Here are a small network's activations along a few directions, averaged over the inputs that share one value of a field.
Values that are neighbours, or in one group, have similar rows; names and order tell nothing.
In the rows, zero is written as 500.
Strong random noise was added to every row along 21 fixed directions; ignore it. To show where, here is one row again and again, with new noise each time:
[527 529 514 565 390 584 548 432 560 495 562 572 364 659 435 615 481 670
 600 396 286 493 404 539 495 331 453 580 562 461 518 428 447 534 570]
[659 451 510 679 476 650 587 600 424 571 442 367 356 554 362 566 574 564
 461 554 556 378 481 544 591 459 436 807 321 522 592 539 695 492 382]
[630 340 421 430 747 569 404 622 570 490 397 368 461 346 482 506 694 540
 524 642 356 765 578 508 444 547 548 447 514 419 438 305 622 545 424]
[723 428 616 441 595 455 389 521 442 586 716 566 639 586 607 516 333 393
 407 582 668 647 646 376 588 400 529 578 567 420 729 496 562 475 532]
[506 431 489 590 407 755 599 584 599 405 283 456 556 597 436 477 648 410
 333 518 572 616 581 660 341 523 359 642 450 603 304 591 617 518 758]
[598 411 528 516 600 516 567 585 613 468 503 437 625 490 589 538 741 417
 507 595 579 464 618 428 580 590 481 560 458 636 481 412 499 482 487]
[444 451 476 381 534 637 497 426 735 416 553 489 550 466 594 542 518 586
 626 400 722 588 585 634 570 620 564 565 389 573 582 601 504 471 439]
[583 463 392 690 361 510 519 416 290 575 281 542 495 648 391 570 517 529
 661 548 643 417 431 418 521 447 406 414 514 600 346 544 603 438 507]
[359 506 315 786 794 641 331 393 430 651 576 523 271 657 513 618 200 591
 398 671 471 539 466 489 527 409 433 615 313 121 457 795 504 622 482]
[347 673 545 562 627 289 440 519 527 398 724 635 528 544 553 447 526 488
 422 531 386 446 377 401 429 388 576 414 437 394 568 478 484 514 611]
[521 308 446 422 668 771 442 408 280 557 396 413 481 470 643 520 583 494
 507 537 289 742 617 523 567 572 328 630 410 416 530 632 501 581 554]
[487 594 491 379 372 574 495 459 446 617 464 380 589 558 582 584 482 525
 544 523 532 358 573 269 422 599 342 362 650 598 337 674 257 566 474]
[538 399 630 371 301 604 710 480 558 526 555 717 687 415 597 433 492 517
 706 619 569 491 540 443 584 376 490 640 506 489 772 510 518 496 619]
[392 423 635 541 372 493 495 428 381 504 348 392 457 492 296 592 315 489
 498 484 823 486 328 608 462 510 435 414 661 410 517 383 584 444 544]
[527 467 547 462 581 395 527 761 470 574 447 431 600 535 700 460 548 493
 311 513 488 640 458 379 450 375 508 523 543 538 462 470 554 400 722]
[641 505 542 424 434 607 392 502 422 425 622 550 522 436 570 484 436 624
 472 578 620 390 462 483 454 504 368 519 589 553 453 488 378 482 531]
[579 506 408 442 674 625 310 606 350 402 482 472 477 289 500 626 687 596
 506 415 395 475 502 426 320 605 493 459 508 661 392 515 290 608 463]
[413 552 622 480 507 399 465 390 538 428 418 406 561 501 538 318 622 410
 511 529 553 491 470 532 592 606 436 482 537 645 301 510 644 368 534]
[424 730 510 574 581 484 289 344 483 442 599 554 399 563 508 401 472 526
 471 463 315 609 506 460 355 518 501 363 577 449 282 691 564 555 549]
[559 565 293 633 382 486 585 579 305 591 492 735 456 316 531 368 289 406
 370 567 463 360 633 511 418 599 578 364 378 486 500 674 378 573 405]
[449 296 300 532 825 453 365 477 569 602 410 487 399 383 511 637 488 638
 713 557 395 686 435 464 591 501 639 393 481 385 492 320 459 502 393]
[419 520 558 461 494 554 622 611 704 688 336 420 591 451 539 508 586 464
 481 442 474 575 523 427 444 499 619 589 664 696 318 579 507 470 669]
[445 631 511 557 640 391 606 322 524 466 489 656 447 558 530 520 578 327
 598 377 291 512 630 701 724 432 659 481 551 459 309 558 521 542 325]


Field TAZU:
lasaf: [539 548 522 426 472 396 515 654 482 329 405 471 592 481 454 693 613 487
 645 357 786 401 552 437 402 470 566 371 527 578 512 513 409 550 329]
tabig: [593 416 567 477 500 503 463 624 621 421 658 345 602 558 621 723 627 541
 525 385 657 362 581 270 503 632 400 550 514 663 679 416 241 523 471]
figeb: [614 332 548 309 374 508 530 600 432 489 385 502 695 464 442 511 549 455
 553 513 527 424 482 440 558 368 377 668 545 660 585 377 378 452 585]
zuvir: [440 473 563 446 476 457 493 373 693 574 589 540 604 523 567 546 346 462
 524 511 689 525 521 481 531 590 567 344 741 522 435 405 384 454 591]
satod: [475 607 449 532 385 472 470 613 620 471 637 559 473 499 406 365 365 545
 315 690 466 420 439 449 280 425 476 415 496 309 506 485 500 562 572]
zal: [489 676 551 352 372 758 529 324 435 484 700 477 526 526 405 474 716 546
 499 552 302 317 435 455 394 547 419 606 548 506 534 591 461 648 528]
nupe: [459 675 562 397 425 667 545 347 634 569 581 439 550 581 421 543 497 460
 444 490 576 384 548 566 446 543 511 571 639 552 359 626 449 578 489]
tinu: [411 461 390 469 544 494 675 462 347 649 488 558 615 556 512 533 436 301
 356 555 560 455 547 594 640 458 571 546 360 367 613 595 490 532 470]
nisu: [381 528 459 451 574 540 407 324 656 422 501 419 367 532 599 598 527 641
 700 279 488 613 508 586 546 637 567 379 582 506 365 559 428 504 376]
kur: [368 536 440 364 670 523 372 587 572 516 463 406 540 622 497 605 330 461
 343 490 523 581 516 485 371 375 452 547 485 320 430 684 333 600 551]
TAZU is arranged as a ring.
Q: How many steps from neighbour to neighbour lead from kur to figeb, at the fewest?
A: 4
Q: A walk along TAZU starts at zuvir and steps to its neighbour tinu. Put lasaf, zal, nupe, nisu in the order it reaches them.
A: zal, nisu, lasaf, nupe

Field KABO:
sez: [793 564 696 604 346 500 595 750 160 379 382 622 442 134 475 389 617 393
 385 666 305 302 602 434 296 514 351 380 762 545 255 380 417 622 462]
nop: [647 474 316 309 239 775 579 436 531 811 533 600 547 550 483 555 244 707
 518 570 573 463 442 502 416 387 546 516 760 511 447 539 337 499 586]
daliz: [653 401 503 934 628 210 416 683 497 558 494 444 224 709 472 613 295 622
 424 389 699 525 366 530 719 289 565 620 405 457 522 341 754 277 411]
mir: [563 642 799 693 642 530 327 392 285 364 774 435 230 391 557 576 522 617
 604 599 329 362 518 310 505 600 308 458 595 270 571 535 483 672 287]
funal: [483 535 665 609 455 604 486 507 602 569 525 483 519 468 334 524 470 397
 344 495 527 490 473 469 289 554 539 581 735 609 423 452 453 552 731]
kem: [673 502 292 576 286 659 649 556 339 730 541 598 483 532 679 293 488 636
 322 540 583 574 455 552 492 538 603 510 433 607 511 619 777 339 669]
lov: [522 520 750 426 651 468 266 367 425 318 763 440 572 464 447 504 576 459
 470 383 784 640 443 534 461 593 604 551 516 521 798 419 716 446 541]
foga: [533 447 598 682 512 556 470 556 718 443 554 181 303 501 396 597 780 784
 633 400 580 734 424 433 383 700 588 426 432 536 699 282 913 429 475]
puve: [384 272 474 822 540 396 527 214 285 510 409 749 555 688 633 538 343 279
 582 435 599 592 491 548 743 555 416 432 453 529 552 482 459 390 727]
gid: [459 589 355 600 634 383 162 375 686 318 516 763 553 447 321 376 378 430
 628 614 675 579 532 487 358 470 643 342 490 467 302 615 588 531 468]
KABO is arranged as a ring.
Q: List every value one step from sez, in the order listed.
A: mir, foga
Q: List every value one step from lov, in the order listed.
A: nop, funal
Q: How many steps from neighbour to neighbour lead from puve to gid, at the fewest?
A: 4

Field NIVID:
ded: [523 505 436 506 389 412 540 508 385 500 547 496 496 663 654 549 434 604
 479 484 545 365 387 418 521 486 365 371 507 504 501 451 342 439 526]
sud: [660 682 429 422 262 685 625 410 420 585 510 637 656 569 530 404 590 550
 623 676 722 494 624 400 374 444 554 388 571 487 402 793 741 538 475]
gub: [645 471 445 515 392 526 616 711 469 377 605 426 365 576 745 588 578 825
 442 511 619 443 370 574 512 448 402 370 488 379 513 324 500 415 454]
bep: [391 410 590 512 308 446 658 458 485 482 361 522 486 427 589 379 437 520
 561 491 498 456 402 599 647 527 391 505 537 548 476 400 485 366 601]
fonun: [401 452 461 496 551 496 483 435 328 500 334 282 477 719 475 591 564 430
 369 443 465 581 449 590 492 553 325 394 467 447 353 446 508 480 559]
veni: [533 449 479 770 553 315 707 549 886 382 490 522 474 717 494 615 826 396
 592 449 283 326 599 495 657 467 514 536 490 666 293 197 366 485 462]
duvar: [541 626 445 628 519 488 473 272 566 508 762 603 536 659 480 469 623 431
 488 541 458 430 567 439 490 580 592 403 528 556 466 502 529 525 513]
fela: [369 526 483 598 625 618 551 495 533 328 367 542 478 553 412 542 617 335
 406 683 342 432 534 632 450 395 318 575 478 273 219 542 416 685 542]
ser: [238 473 581 651 513 558 446 470 544 536 479 452 431 439 409 548 301 489
 431 530 563 498 436 424 336 604 432 508 462 381 604 614 412 590 668]
laf: [469 407 470 485 520 483 555 462 403 420 389 586 628 497 576 488 705 523
 755 686 418 500 479 361 574 390 367 458 388 436 495 475 556 512 532]
desa: [548 444 616 416 472 679 734 479 528 571 429 565 496 534 514 744 534 477
 617 340 462 527 528 696 663 287 600 720 764 485 442 471 430 553 506]
nubab: [621 630 421 239 655 577 329 674 457 622 368 390 586 365 467 663 565 583
 546 405 612 550 524 368 344 433 669 496 683 678 272 683 401 551 379]
lel: [558 482 239 593 656 664 496 419 686 749 349 557 442 478 464 573 604 627
 802 619 323 518 600 387 586 506 626 541 460 612 251 648 497 562 345]
fevir: [603 671 621 524 406 506 435 763 433 701 584 359 398 370 541 372 269 567
 293 550 623 583 547 295 291 492 599 487 591 390 603 759 720 520 450]
gami: [344 363 407 681 728 544 429 478 446 528 536 591 552 296 390 594 576 499
 633 692 640 348 360 324 467 608 567 562 275 488 738 475 444 580 539]
nudab: [468 405 604 439 672 548 533 412 563 403 625 401 426 389 621 521 638 476
 493 561 256 516 549 591 613 650 437 505 545 374 538 262 358 560 435]
lif: [520 468 491 278 523 636 560 260 272 507 456 566 510 454 495 569 473 426
 619 442 395 456 599 736 781 455 440 618 504 418 513 601 423 576 276]
gumuv: [306 478 548 382 359 373 505 396 566 413 476 445 511 402 465 376 461 475
 551 453 391 504 428 497 402 699 448 263 548 497 588 324 380 489 531]
bef: [350 415 588 367 564 440 396 611 649 450 338 303 543 451 339 539 506 545
 558 529 564 566 350 453 407 455 456 524 503 505 526 371 507 475 547]
ger: [349 591 493 259 511 520 434 300 572 505 604 499 675 443 534 303 601 599
 577 588 872 553 272 601 524 592 687 394 535 556 519 527 829 313 566]
mizi: [462 574 558 550 457 363 372 578 684 527 496 297 425 470 374 268 473 581
 392 511 545 591 407 444 409 606 555 476 447 604 496 447 804 358 550]
leke: [402 544 535 591 436 459 442 439 491 567 553 363 514 701 300 684 551 525
 547 427 489 373 374 270 427 492 425 526 459 575 655 481 445 531 580]
fonez: [545 395 481 660 498 401 452 412 549 504 611 559 501 498 612 394 346 390
 485 496 654 480 670 476 677 687 477 565 316 579 676 567 493 414 430]
gesug: [636 406 642 561 503 537 395 543 474 590 459 440 414 311 358 351 456 459
 501 474 367 762 595 430 421 608 566 600 493 564 717 481 769 496 509]
sib: [463 534 413 402 466 501 528 315 364 641 626 489 648 481 563 394 494 450
 439 602 752 283 436 511 645 662 533 486 442 608 533 563 527 375 448]
NIVID is arranged as 5 separate groups.
Q: List the group mates of sud, in the order listed.
A: veni, duvar, fonez, sib
Q: List the group mates of gumuv, in the order listed.
A: ded, nubab, gami, nudab
Q: List the group mates of leke, in the order listed.
A: bep, laf, lif, mizi
Q: List the group mates of lel, in the order listed.
A: fonun, ser, bef, gesug

Field ZULE:
bagu: [310 492 633 396 412 510 582 269 623 632 443 366 664 535 587 381 659 540
 802 614 574 548 470 301 660 557 447 539 508 564 553 608 704 403 589]
daf: [474 315 432 548 378 655 727 635 429 561 523 482 479 428 660 563 541 599
 302 496 434 511 432 567 377 580 428 418 539 468 583 293 338 503 735]
povog: [567 416 526 434 312 711 496 436 662 677 330 321 492 690 308 448 348 515
 421 576 601 685 493 568 405 461 397 691 605 488 448 536 695 455 658]
tis: [589 398 632 410 469 747 453 398 465 365 592 474 529 608 768 367 573 540
 447 623 233 921 699 486 331 547 195 429 599 287 501 509 561 579 776]
veki: [566 400 395 622 464 538 536 506 483 627 467 705 561 456 255 591 454 292
 496 455 482 521 574 475 435 509 700 520 505 595 655 446 449 605 548]
bis: [541 570 412 552 433 655 440 499 127 616 546 554 534 460 628 584 498 693
 496 466 671 474 357 319 306 499 523 377 609 544 515 691 519 497 665]
bikuz: [399 719 405 225 285 624 557 202 454 740 620 408 747 728 567 594 643 692
 647 504 764 270 306 278 467 617 489 298 593 777 424 663 444 409 603]
nor: [ 86 554 606 508 445 429 413 408 580 397 527 494 291 269 471 267 315 668
 448 519 139 419 161 574 412 559 349 478 498 360 451 390 374 471 724]
geten: [535 462 539 691 304 213 333 537 277 346 347 567 254 404 377 407 243 529
 478 107 529 611 355 654 395 537 554 276 636 639 478 308 531 336 494]
dar: [359 413 534 526 326 566 802 698 580 591 291 527 561 488 478 581 374 434
 466 487 554 314 477 514 602 357 458 784 412 516 608 631 352 521 595]
bagop: [234 631 546 472 493 787 524 367 567 429 425 446 394 389 314 535 644 639
 576 474 510 498 296 678 277 603 561 503 564 467 369 595 595 595 605]
kos: [672 576 540 738 562 486 432 442 305 398 509 712 335 271 405 285 632 456
 469 543 334 532 484 659 480 538 593 443 575 564 298 423 773 471 462]
A value of ZULE combines one of 3 hidden first parts with one of 4 second parts; all combinations occur once.
Q: tis and bagop share the first part; tis and bagu share the second. Which value has the first part of bagu and the second part of bagop?
A: dar
Q: povog and bikuz share the first part; povog and geten share the second. Which value has the first part of geten and the second part of bikuz?
A: kos
